Each row below holds a small network's activations on one input, seen along a few directions.
Each table varies a few parts of the input and shows all the possible inputs, shuffled.
A made-up example of a description, with smaller parts first: one of 4 places along a line, together with either a single point or (one of 2 separate values, together with one of 5 places around a ring) or one of 11 places along a line.
Shared parts are said once, and a part with two or three values counts as separate values.

Other details of the inputs shift rows strongly along two fixed directions, in all tables alike. That doesn't count.

Rows:
R1: 19, -24, -2, 13, 6, -1, 10, -21, -19, 10, 10, -7
R2: 2, -1, -4, -6, -3, 2, -9, -1, 1, -5, 5, 3
R3: -11, 31, 4, -6, -7, -8, -20, 14, 42, -24, 12, 16
R4: -3, 1, 0, -8, -11, -2, 1, 3, -3, 7, -12, 3
R5: 15, -15, 4, 12, 5, 4, 13, -13, -13, 15, 9, -5
R6: -28, 30, -8, -3, -3, -2, -3, 22, 29, -17, 9, -5
R7: 12, 23, -2, 8, 6, 13, -18, -3, 17, -14, 50, 6
R8: -24, -21, 10, -14, -7, -25, 6, -3, -4, 8, -75, -1
R9: -22, 3, 8, -17, -10, -10, -4, 6, 10, -7, -38, 7
R10: 4, 26, -3, -3, -2, 12, -20, 12, 24, -17, 37, 13
R11: 15, 3, -1, 0, 2, 9, 4, -1, -13, 13, 26, 0
R12: 13, -14, 7, 8, 13, 1, 10, -11, -17, 16, 7, -5
R13: -15, 17, 9, -16, -1, -11, -10, 8, 18, -7, -22, 5
R14: 0, 2, 2, -5, -3, 7, -3, 3, 2, 3, 3, 3
R15: 15, 1, 3, 10, 7, 13, 1, -8, -5, 8, 22, -2
R16: -3, -9, 1, 0, 2, -10, -4, -8, -1, -3, -12, 1
R17: -13, 16, 9, -15, -2, -4, -8, 9, 14, -9, -6, 8
R18: -34, -16, -8, -7, -7, -21, 19, 11, -8, 0, -69, -17
R19: 31, -24, -11, 14, 4, 14, 11, -20, -37, 19, 30, -8
R20: 22, -14, 2, 16, 8, 12, 8, -13, -20, 13, 12, -6
R21: 32, -9, -10, 16, 4, 19, 6, -10, -23, 13, 42, 0
R22: 30, -24, 0, 20, 10, 21, 15, -16, -33, 16, 27, -6
R23: -5, -1, 2, -9, -8, 0, -6, 8, 4, -3, -16, 4
R24: -4, -41, -16, 12, 7, -7, 34, -10, -42, 18, -40, -28
R25: -11, 7, -16, 9, 4, 0, 3, 6, 3, -10, 18, -13
R26: -12, 5, 11, -12, -2, -17, -1, 5, 14, -2, -23, 3
R27: 5, 12, 5, 6, -2, 1, -5, 4, 18, -7, 18, 6
R28: 6, 16, 1, 8, 5, 4, -13, 3, 19, -11, 31, 11
R29: 4, 21, 0, 1, 0, 11, -15, 7, 18, -17, 33, 13
R30: 2, 1, 5, 6, 1, -1, -4, 0, 6, -1, 1, 5
R31: -27, 11, 3, -23, -13, -17, -16, 8, 21, -22, -38, 11
R32: -7, 23, -1, -9, -14, 0, -15, 16, 21, -11, 4, 13
R33: -21, -20, -7, -3, 5, -14, 26, 3, -22, 11, -43, -24
R34: 5, 8, 0, 3, 3, 4, -8, -1, 8, -7, 7, 4
R35: 9, -26, 3, -6, 5, 1, 14, -8, -30, 21, -19, -10
Description of these inputs: one of 5 places along a line, together with either a single point or one of 6 places along a line.
The inputs of R34 and R20 match in every part but the place on the line of 5. If R28 is changed in the same way as R34 into R20, which row does it become? -> R30
Change only the place on the line of 5 in R6. List by row number the other rows that result. -> R18, R24, R25, R33
Change only the place on the line of 5 in R5. List by row number the other rows that result. -> R1, R3, R26, R27

Rows:
R36: 40, -46, -6, 23, 15, 20, 37, -25, -65, 44, 20, -23
R37: -25, 4, -9, 7, 5, -12, 11, 10, 9, -8, -13, -17
R38: -8, 3, -1, -7, -6, -1, 3, 7, 0, 2, -13, 0
R39: -8, -3, -7, -6, -7, -4, -2, 3, -1, -5, -14, -1
R40: 16, 31, -6, 12, 4, 26, -13, 10, 17, -11, 76, 6
R41: -11, 4, 0, -13, 0, -2, 2, 6, -3, 2, -11, -4
R42: -8, 1, -2, -6, -6, -1, 2, 7, -1, -1, -14, 0
R43: -3, 1, 9, -5, -3, -5, -3, 0, 7, 1, -15, 6
R44: -3, -2, 4, -4, -2, -6, -5, -3, 6, -4, -16, 6
R45: -3, -1, 7, -4, -3, -5, -5, -1, 7, -2, -16, 5
R46: -8, -3, -8, -6, -7, -4, -1, 3, -2, -6, -13, -1
R47: -3, -4, 2, -4, -4, -9, -7, -4, 5, -5, -15, 6
R48: -8, -1, -7, -5, -6, -4, -2, 3, -2, -4, -14, -2
R49: -3, 0, 8, -4, -3, -5, -4, -1, 6, -2, -16, 6
R50: -8, 0, -5, -6, -5, -2, 0, 5, -1, -3, -15, -1
R51: -3, -2, 2, -3, -3, -8, -7, -4, 5, -5, -15, 5
R52: -2, 3, 10, -8, -2, -8, -2, 1, 7, 4, -14, 5
R53: -8, 3, 0, -8, -5, -2, 3, 10, 0, 3, -13, 0
R54: -3, 2, 10, -6, -2, -6, -3, 2, 7, 2, -14, 7
R55: -3, -4, 2, -4, -4, -9, -6, -5, 5, -7, -15, 6
R56: 43, -49, 3, 22, 23, 17, 30, -35, -62, 41, 19, -19
R57: -3, -2, 4, -4, -2, -7, -5, -3, 5, -5, -16, 5
R58: 16, 30, -9, 13, 5, 25, -14, 9, 16, -13, 76, 6
R59: 5, 35, -2, 27, 18, 12, -9, 7, 34, -19, 79, -1
What is each input in this table made of? -> one of 2 separate values, together with either a single point or one of 11 places along a line
The inputs of R56 and R41 match in every part but the choice among 2 separate values. If R43 is changed in the same way as R56 into R41, which row does it become? -> R38
Change only the choice among 2 separate values in R37. List by row number the other rows that result. -> R59
Change only the choice among 2 separate values in R47. List by row number the other rows that result. -> R39
